A small network was shown many inputs. Here are its activations along a few directions, one row for each input.
Each table varies a few parts of the input and shows all the possible inputs, shuffled.
A made-up example of a description, with smaller parts first: one of 8 places around a ring, together with either a single point or one of 9 places along a line or (one of 3 separate values, together with one of 6 places along a line).
Shared parts are said once, and a part with two or three values counts as separate values.
In the rows, zero is written as 128.

Other details of the inputs shift rows strongly along two fixed directions, in all tables alike. That doesn't count.

Table:
x1: [133 128 139 123 127 120 131 123 115 141 126]
x2: [134 117 132 134 122 124 124 138 121 129 110]
x3: [131 128 144 127 132 122 128 121 116 137 122]
x4: [154 217  18  67 130 141 113  97 121 158  99]
x5: [120 123 138 121 124 121 127 135 118 135 122]
x6: [133 128 145 124 132 123 131 121 118 134 122]
x7: [139 123 139 130 131 123 123 145 129 133 116]
x8: [133 123 138 119 128 123 133 126 109 132 128]
x9: [132 124 135 121 128 122 130 125 108 135 128]
x10: [160 217   9  84 131 132 109 104 115 147  94]
x11: [132 127 139 135 123 113 131 139 126 126 114]
x12: [119 127 112 149 129 148 134 108 159 114 177]
x13: [115 128 102 161 126 140 128 124 162 101 164]
x14: [112 127 110 150 124 144 129 113 163 120 176]
x15: [127 124 145 122 133 127 131 128 119 126 119]
x16: [120 122 141 120 130 126 130 134 120 126 118]
x17: [121 122 137 119 124 122 128 136 117 132 123]
x18: [122 122 139 116 125 124 131 136 119 129 123]
x19: [129 125 140 128 132 122 126 123 111 135 123]
x20: [115 126 110 155 128 144 128 107 156 120 177]
x21: [122 125 145 120 129 125 132 132 126 129 116]
x22: [128 122 137 116 125 122 133 132 114 132 128]
x23: [133 125 138 129 125 117 134 141 123 118 115]
x24: [107 128 110 156 134 148 123 110 159 112 167]
x25: [134 127 140 132 124 114 133 139 127 123 114]
x26: [117 129 114 152 134 150 131 105 160 111 172]
x27: [124 126 143 128 132 122 125 125 119 135 117]
x28: [120 125 144 124 128 122 128 132 126 135 116]
x29: [131 125 140 122 133 125 130 123 111 129 124]
x30: [112 130 114 151 134 151 129 109 165 109 166]
x31: [161 218  11  84 130 131 109 103 118 150  93]
x32: [136 120 135 133 121 124 126 137 127 132 109]
x33: [127 125 137 121 123 118 129 129 117 141 126]
x34: [124 125 143 116 124 124 133 134 124 132 121]
x35: [127 123 134 118 124 121 130 131 113 135 127]
x36: [130 122 139 115 124 123 134 131 117 132 127]
x37: [128 128 146 124 132 124 130 125 123 132 117]
x38: [122 125 142 120 123 121 129 133 124 138 121]
x39: [130 125 142 118 123 121 134 129 121 138 126]
x40: [133 125 143 122 133 126 132 123 113 129 124]
x41: [131 125 136 123 128 120 129 124 109 138 127]
x42: [125 124 106 153 134 152 125 130 169 105 166]
x43: [135 116 131 131 122 126 125 139 120 126 110]
x44: [118 121 140 123 129 124 128 134 119 129 118]
x45: [134 126 139 130 124 116 135 140 126 120 115]
x46: [123 123 104 154 134 151 123 131 166 105 166]
x47: [136 116 133 129 123 127 128 139 121 123 110]
x48: [118 122 141 125 129 122 126 133 120 132 117]
x49: [130 128 140 127 132 121 126 121 113 138 122]
x50: [135 128 141 120 127 121 134 123 116 138 126]
x51: [125 123 142 122 134 126 129 128 116 126 119]
x52: [107 130 112 149 130 150 129 114 170 113 164]
x53: [130 124 142 116 124 122 135 130 120 134 127]
x54: [126 126 108 154 134 151 125 129 172 108 165]
x55: [138 120 137 130 121 126 129 137 128 129 109]
x56: [135 120 132 133 121 123 124 137 124 132 109]
x57: [122 123 103 157 134 150 121 131 165 108 166]
x58: [119 124 142 126 128 121 126 132 123 135 117]
x59: [137 116 135 128 122 128 130 139 124 123 110]
x60: [122 123 143 119 129 126 132 134 122 126 117]
x61: [141 123 141 128 131 124 126 145 130 130 116]
x62: [137 122 137 131 131 122 121 146 126 133 116]
x63: [124 125 139 124 133 124 126 127 114 129 118]
x64: [132 123 136 130 125 116 132 141 120 118 116]
x65: [121 125 139 121 123 120 127 133 121 138 121]
x66: [136 120 135 131 132 123 121 147 123 130 117]
x67: [110 124 107 151 125 145 127 114 158 118 177]
x68: [110 130 113 155 133 148 125 108 165 115 166]
x69: [130 125 138 124 133 123 128 123 109 132 123]
x70: [134 124 140 119 128 124 135 125 112 132 128]
x71: [139 119 136 128 122 127 130 137 127 126 109]
x72: [123 122 142 116 124 125 133 136 121 129 123]
Description of these inputs: one of 8 places around a ring, together with either one of 3 separate values or one of 6 places around a ring.
Q: Changing only the place on the ring of 8 turns x55 into x32. The same change can be made to x4. Which row results?
A: x38
Q: Changing only the place on the ring of 8 turns x35 into x33. The same change can be made to x9. Which row results?
A: x20
Q: Which other rows does x66 become when the choice among 3 separate values takes its other values? List them by row number.
A: x2, x10
Q: Which other rows does x51 become when the place on the ring of 8 takes its other values? List them by row number.
A: x15, x24, x27, x30, x37, x63, x68
Q: Which other rows does x19 become when the place on the ring of 8 takes its other values? List them by row number.
A: x3, x6, x26, x29, x40, x49, x69

Table:
x73: [127 129 121 136 126 130 126 129 138 125 133]
x74: [120 129 122 132 126 131 125 128 138 126 134]
x75: [136 122 141 127 126 118 127 135 114 134 113]
x76: [130 125 145 120 129 119 132 129 112 132 117]
x77: [129 128 121 138 128 130 125 126 134 125 136]
x78: [128 128 122 134 130 132 129 122 131 123 138]
x79: [132 124 145 117 129 122 130 130 113 136 118]
x80: [134 122 141 121 126 120 129 141 117 132 113]
x81: [121 129 124 127 129 134 129 125 136 128 138]
x82: [137 121 141 123 128 120 129 138 114 132 116]
x83: [119 130 124 132 128 132 127 123 136 129 136]
x84: [129 129 123 137 129 130 127 121 133 127 138]
x85: [134 122 141 121 125 121 129 140 118 132 113]
x86: [131 123 140 123 126 119 130 139 116 129 111]
x87: [123 128 122 128 126 134 128 129 139 125 135]
x88: [123 130 124 131 130 133 130 120 131 124 139]
x89: [120 131 125 131 128 131 128 122 137 129 136]
x90: [136 123 141 127 127 117 128 135 115 134 114]
x91: [122 130 125 127 128 133 129 124 137 127 138]
x92: [119 130 124 129 129 132 129 123 134 124 137]
x93: [126 130 126 129 130 134 130 121 134 128 141]
x94: [132 123 140 125 125 118 127 139 117 133 111]
x95: [123 130 125 131 130 132 129 120 131 124 139]
x96: [128 128 122 137 130 131 127 121 132 127 138]
x97: [121 130 122 130 126 131 129 127 138 122 133]
x98: [121 129 122 132 126 132 126 127 139 126 133]
x99: [131 128 124 132 130 133 129 123 133 126 140]
x100: [128 123 142 117 126 120 129 139 118 134 114]
x101: [126 128 120 134 126 132 128 129 137 120 132]
x102: [129 128 123 137 129 131 126 121 132 127 138]
x103: [132 129 124 135 135 138 125 130 142 121 128]
x104: [126 128 120 136 125 131 125 129 138 125 132]
x105: [134 123 143 125 129 118 128 131 111 135 117]
x106: [126 124 142 119 126 119 130 137 117 130 112]
x107: [135 122 140 125 127 119 130 136 113 129 113]
x108: [131 123 140 123 126 118 129 139 116 128 111]
x109: [135 122 141 124 127 118 129 136 113 129 114]
x110: [160 217  26  61 134 131 109 100  99 165  80]
x111: [121 130 122 132 126 130 127 127 139 127 134]
x112: [129 125 145 122 129 119 128 129 112 137 117]
x113: [129 129 123 134 129 131 130 121 132 123 138]
x114: [126 129 121 134 126 131 129 129 137 120 133]
x115: [121 129 124 127 129 134 128 125 136 127 139]
x116: [124 131 126 133 129 131 128 119 133 129 139]
x117: [119 130 124 129 128 133 130 123 135 124 136]
x118: [124 130 125 133 129 132 127 119 133 128 138]
x119: [122 129 125 127 128 135 128 124 136 127 138]
x120: [126 129 120 136 126 130 125 130 137 125 133]
x121: [126 123 141 119 126 119 130 137 117 131 111]
x122: [131 127 123 132 129 134 128 123 132 126 140]
x123: [130 127 121 136 128 132 128 126 133 121 135]
x124: [130 130 124 139 134 136 123 128 142 122 126]
x125: [123 130 125 133 130 132 127 120 132 129 139]
x126: [122 128 122 128 127 134 128 130 138 126 135]
x127: [129 128 123 134 129 132 129 121 131 122 138]
x128: [125 129 125 129 130 134 129 122 133 128 141]
x129: [120 129 122 130 126 132 128 127 137 122 133]
x130: [136 122 141 127 127 118 128 136 114 134 114]
x131: [125 129 125 129 130 134 128 122 132 127 141]
x132: [125 124 144 118 127 120 131 132 115 132 114]
x133: [126 124 145 120 127 119 129 131 116 137 114]
x134: [135 124 144 126 134 124 127 138 121 126 104]
x135: [129 123 143 117 125 120 130 138 119 134 114]
x136: [137 121 141 123 128 120 130 138 114 133 116]
x137: [120 129 121 133 126 131 126 128 138 127 133]
x138: [130 128 121 136 128 131 129 126 134 121 135]
x139: [127 127 121 132 127 133 127 132 138 123 135]
x140: [130 127 123 133 130 134 128 123 132 126 140]
x141: [138 121 141 123 127 121 129 137 115 132 115]
x142: [132 127 121 134 128 132 128 128 135 124 138]
x143: [120 131 124 129 128 132 130 122 136 124 136]
x144: [123 130 125 131 129 133 129 119 132 124 138]
x145: [128 128 122 134 130 131 128 122 131 122 138]
x146: [136 122 143 121 129 120 129 133 112 134 119]
x147: [128 128 121 132 126 132 128 131 139 124 135]
Q: What do these inputs look like to the network?
A: one of 3 separate values, together with either a single point or (one of 4 separate values, together with one of 6 places around a ring)
Q: Changing only the choice among 3 separate values turns x136 into x107. The same change can be made to x140. Which row results?
A: x78
Q: Changing only the choice among 3 separate values turns x144 into x118. The same change can be made to x113. Which row results?
A: x84
Q: Which other rows does x92 become when the place on the ring of 6 takes its other values? List them by row number.
A: x95, x106, x108, x109, x145
Q: Which other rows does x146 become when the choice among 4 separate values takes its other values? List them by row number.
A: x99, x122, x140
Q: Which other rows does x105 become when the choice among 4 separate values takes its other values? List them by row number.
A: x84, x96, x102
Q: Which other rows does x132 become when the choice among 3 separate values takes its other values? List them by row number.
A: x119, x133

Table:
x148: [141 147  97 140 141 149 120 113 150 118 128]
x149: [147 135  80 127 121 143 126 146 151 113 140]
x150: [102 150  94 121 120 138 125 115 149 128 137]
x151: [ 93  24 212 219 105 126 146 180 182  78 199]
x152: [151 120 171  95 131 105 139 132  75 149 101]
x153: [131 147  96 130 126 133 128 100 129 135 161]
x154: [159 118 167 112 139 107 132 135  74 140  87]
x155: [134 127 170 101 134 109 126 152 101 138  67]
x156: [125 120 167  92 120  99 132 139  80 161  97]
x157: [108 149  98 111 128 148 128 115 152 121 137]
x158: [117 145 100 109 131 148 128 109 139 133 157]
x159: [134 148  93 150 133 138 117 111 148 125 128]
x160: [111 118 154 140 129 115 128 142 133 127 107]
x161: [140 145  92 146 134 135 119 103 129 126 147]
Q: Changing only one part turns x155 into x160. The same change can be made to x157. Which row results?
A: x150
Q: What do these inputs look like to the network?
A: one of 2 separate values, together with either a single point or one of 6 places around a ring
